A small network was shown many inputs. Here are its activations along a few directions, one row for each input.
Each table varies a few parts of the input and shows all the possible inputs, shuffled.
A made-up example of a description, with smaller parts first: one of 6 places along a line, together with either a single point or one of 9 places around a ring or (one of 3 separate values, together with one of 8 places around a ring).
Shared parts are said once, and a part with two or three values counts as separate values.
(in the rows, 128 means zero)

Other details of the inputs vary at random and push rows far along three fixed directions, the same in every table; ignore that.

Table:
row 1: [110 154 177 141 134 140  75 178 182 160 130]
row 2: [120 130 129 103 133 144 128 128 102 119 115]
row 3: [132 105 127 106 114 134 128 117 115 133 111]
row 4: [111 152 175 133 131 152  77 170 174 149 150]
row 5: [137 116 150 156 121  98 173 130 193 106 124]
row 6: [134 127 134 112 111 113 132 148  93 103 134]
row 7: [116 139 136 114 121 133 132 126  96 123 107]
row 8: [ 93 151  84 190 133 119  63 101 107 174 188]
row 9: [146 110 116 109 121 109 120 139  95 128 118]
row 10: [ 81 167 106 181 144 155  88 106  87 170 209]
row 11: [150 120 133 138 161 109 169 138 201 111 111]
row 12: [121 144 141 104 130 137 135 128 106 108 116]
row 13: [141 129 126 102 118 155 133 120 113 115 127]
row 14: [135 134 126 112 126 134 129 118 108 132  97]
row 15: [133 127 120 101 141 131 131 118 113 131 100]
row 16: [115 150 174 135 124 155  80 170 174 153 157]
row 17: [127 134 130 102 139 141 131 125 111 113 112]
row 18: [125 133  91 186 138 107 185  64 132  99 186]
row 19: [120 129 123 116  99 114 120 133 103 108 113]
row 20: [126 120 120 101 139 144 125 123 103 128 110]
row 21: [115 112 167 139 135 142  76 172 195 162 142]
row 22: [126 134  73 193 165 104 205  78 131 111 174]
row 23: [126 140 128 114 120 109 118 138  95 110 108]
row 24: [133 138 135 111 114 141 131 119 110 116 113]
row 25: [130 134 128 111 131 127 130 119 107 131  94]
row 26: [130 114 130 106 111 148 128 116 114 111 127]
row 27: [131 114 122 107 132 147 138 134 107 133 111]
row 28: [146 107 116 108 126 119 119 142  98 116 126]
row 29: [141 137  86 185 154  98 178  73 150 124 152]
row 30: [146 119 120 100 124 155 129 118 117 124 121]
row 31: [142 124 121 100 128 143 126 116 119 132 108]
row 32: [137 115 125 147 135  85 163 149 194  91 126]
row 33: [114 141 179 146 115 147  75 176 185 167 147]
row 34: [123 142 137 112 127 130 135 124 107 116 104]
row 35: [138 121 130 103 111 155 131 125 115 117 128]
row 36: [124 139 173 141 125 142  72 174 193 180 132]
row 37: [ 98 144  99 186 132 144  69  81 104 184 197]
row 38: [128 125  71 198 156 101 203  66 129 106 182]
row 39: [119 131 127 108 104 120 125 137 106  99 125]
row 40: [131 131 139 107 103 150 136 125 108 112 134]
row 41: [113 129 165 142 143 136  85 187 191 188 128]
row 42: [148 120 144 162 130  67 168 162 176 102 126]
row 43: [149 101 135 147 135  98 170 124 203 119 118]
row 44: [142 109 142 165 132  84 187 140 193 127 106]
row 45: [132 125 122  99 144 141 127 121 113 122 107]
row 46: [125 142 132 106 124 115 123 141  96 100 121]
row 47: [137 136 133 112 107 144 137 118 108 118 120]
row 48: [158 105 137 142 140 112 173 141 211 113 124]
row 49: [131 114 106 106 113 116 117 127 110 122 108]
row 50: [142 117 125 119 110 106 116 141  89 130 112]
row 51: [132 132 121 113 123 106 111 134  96 126  98]
row 52: [137 130 128 101 126 151 129 121 116 112 120]
row 53: [131 133  75 206 158  83 209  75 138 132 153]
row 54: [125 112 135 107 112 144 128 124 113 114 124]
row 55: [159 116 135 141 143 105 173 135 209 125 116]
row 56: [123 130 126 113 125 129 129 120  96 138  97]
row 57: [136 123 112 101 138 120 112 133 101 114 113]
row 58: [120 125 136 123 104 133 142 126  96 124 115]
row 59: [ 97 162  88 172 159 128  68 108  94 153 200]
row 60: [121 120 141 118 101 132 133 121 107 118 117]
row 61: [154 114 147 153 126  98 172 140 204 127 112]
row 62: [100 145 181 151 127 137  86 193 179 173 132]
row 63: [126 145 138 106 125 145 134 125 105 108 120]
row 64: [133 135 127 103 133 148 131 123 111 113 115]
row 65: [132 108 121 111 118 134 138 122 106 139 108]
row 66: [144 114 123 102 113 146 128 120 118 137 115]
row 67: [138 128 119 102 135 138 130 117 115 132 102]
row 68: [142 121 122  98 132 151 125 118 119 121 114]
row 69: [119 122 145 110 104 139 135 125 108 109 129]
row 70: [132 105 122 109 123 145 135 126 106 128 116]
row 71: [128 112 135 116 105 129 127 117 108 134 106]
row 72: [ 82 158 102 186 136 152  88  94  84 166 217]
row 73: [131 112 107 104 118 126 114 131 113 111 116]
row 74: [127 123 119 103 135 134 129 119 103 138 103]
row 75: [106 147  89 182 149 128  73 113  89 158 217]
row 76: [124 136 151 144 145 103 172 144 176 104 124]
row 77: [136 125 112 103 134 110 115 130 101 124 105]
row 78: [120 115 162 137 132 147  75 162 192 159 144]
Description of these inputs: one of 6 places around a ring, together with either one of 3 separate values or one of 10 places around a ring.
Question: The inputs of row 26 and row 5 match in every part but the place on the ring of 6. If row 22 is changed in the same way as row 26 into row 5, which row does it become?
Answer: row 62
Question: The inputs of row 20 and row 7 match in every part but the place on the ring of 6. If row 70 is changed in the same way as row 20 into row 7, which row does it become?
Answer: row 58
Question: List by row number the other rows that have the place on the ring of 6 in common with row 12.
Answer: row 4, row 6, row 10, row 16, row 18, row 39, row 40, row 46, row 63, row 69, row 72, row 76
Question: List by row number the other rows that have the place on the ring of 6 in common with row 74.
Answer: row 3, row 9, row 15, row 31, row 41, row 43, row 49, row 55, row 65, row 66, row 67, row 77
Question: Start at row 36 and move only the place on the ring of 10, one step at a time. The first step leads to row 29. Which rows follow, in order?
Answer: row 14, row 25, row 56, row 53, row 44, row 71, row 37, row 61

Table:
row 79: [128 133 130 153 152  82 150 140 155 113 128]
row 80: [144 122 143 149 137 105 167 137 186  99 134]
row 81: [110 144  93 120 116 159 117  69  41 127 158]
row 82: [111 135 113 169 139 138  80 114 140 167 184]
row 83: [108 138 163 125 118 164  66 156 131 155 154]
row 84: [149 107  97 105 126  87 181  98  70  85  88]
row 85: [142 105 126 119 115 128 164 120 130 114 112]
row 86: [116 137 131 160 134 133 124 119 147 145 146]
row 87: [141 112 163  99 128 124 123 179 188 127  82]
row 88: [149 123 125 123 111 101 159 126 123 112 108]
row 89: [118 132 123 159 136 126 103 115 151 150 161]
row 90: [115 158 117 171 132 122  96 122 122 157 164]
row 91: [108 143 147 131 132 123  65 160 114 156 122]
row 92: [ 99 148  95 172 132 122 109 111  88 129 190]
row 93: [133 119 137 159 136 107 152 124 183 129 139]
row 94: [124 133 144  69 110 167  85 150  89 137  85]
row 95: [117 127 126 156 138 132 123 121 149 152 148]
row 96: [108 143 106 169 135 149 114  95 104 143 189]
row 97: [135 125 144  73  85 149  82 157  74 142  97]
row 98: [105 141 158 128 119 158  64 147 133 166 137]
row 99: [149 112 123 144 152  99 164 139 192 124 120]
row 100: [112 146 120 165 142 140  93 117 134 143 183]
row 101: [120 143 119 157 144 128 110 122 149 142 146]
row 102: [127 122 145  61 110 165  78 150  87 148  90]
row 103: [150 120  97 105 116 118 188  80  88  77  92]
row 104: [119 132 156 119 131 123  85 173 120 135 122]
row 105: [139 120 176 107 116 122 129 169 187 118  82]
row 106: [134 121  99 113 105  97 188 103  72  75  98]
row 107: [106 144 124 158 143 141 115 117 137 151 165]
row 108: [156 104 111 103 129 115 174 126 137  99  91]
row 109: [156 107  95  99 125 119 195  83  85  96  91]
row 110: [129 128 133 158 142 115 162 127 174 128 124]
row 111: [117 118 158 115 119 156  86 165 146 164 122]
row 112: [116 140 157 102 133 149  86 163 142 151 121]
row 113: [129 128 171 107 121 130 116 163 173 124 111]
row 114: [121 143 103 157 149 130 130  97 118 147 149]
row 115: [117 127 128 159 132 132 119 118 149 150 155]
row 116: [120 137  94 122 124 163 126  81  42 129 152]
row 117: [102 127 141  88  90 144  68 157  66 137 116]
row 118: [138 130 131 154 146 111 151 137 179 110 143]
row 119: [119 146  97 156 154 128 126  98 119 144 151]
row 120: [140 120  93 161 147 105 155 103 155 120 149]
row 121: [116 144 123 160 150 141 106 124 136 154 172]
row 122: [152 102 158  54 101 135 132 161 131 101  54]
row 123: [116 136  74 121 117 157  96  60  31 134 158]
row 124: [115 134 151  79 110 172  87 142  83 148 110]
row 125: [158 100  97 102 119 124 200  88  85  96  93]
row 126: [130 113  88 118 105 103 167 103  64  91 122]
row 127: [126 125 173 111 118 136 128 163 169 128 109]
row 128: [123 151 126 154 130 115 120 130 133 138 156]
row 129: [148 105 169 100 126 126 130 181 186 138  84]
row 130: [112 145 122 164 146 139 110 116 136 162 155]
row 131: [139 120 120 151 140 114 192 113 152  99 134]
row 132: [129 120  80 113 125 119 123  91  28 120 126]
row 133: [149 101 156  63  97 141 114 158 124 113  75]
row 134: [136 119 134 155 145 111 159 128 179 136 129]
row 135: [138 122 157  62 107 141 126 157 124 103  77]
row 136: [132 133 132 150 142 107 152 124 176 112 139]
row 137: [146 126 111 146 155 105 186 114 154  99 135]
row 138: [137 130 128 152 152 113 155 140 179 113 140]
row 139: [145 107 138 152 132 101 169 132 193 117 127]
row 140: [136 139 121 122 112 131 128 123  84 119 136]
row 141: [116 145 120 146 149 130 118 126 146 138 153]
row 142: [118 138 161 104 130 150  91 161 140 153 120]
row 143: [125 126 128 120 115  98 163 138 118  90 115]
Question: The inputs of row 115 and row 85 match in every part but one. If row 87 is changed in the same way as row 115 into row 85, which row does it become?
Answer: row 108
Question: The inputs of row 90 and row 140 match in every part but one. If row 105 is changed in the same way as row 90 into row 140, which row does it become?
Answer: row 80
Question: Describe the family of inputs behind these rows.
Answer: one of 5 places along a line, together with either one of 3 separate values or one of 10 places around a ring
Question: Start at row 125 and move only the place on the line of 5, one step at a time. The first step leads to row 134. Which rows follow, in order?
Answer: row 130, row 124, row 116
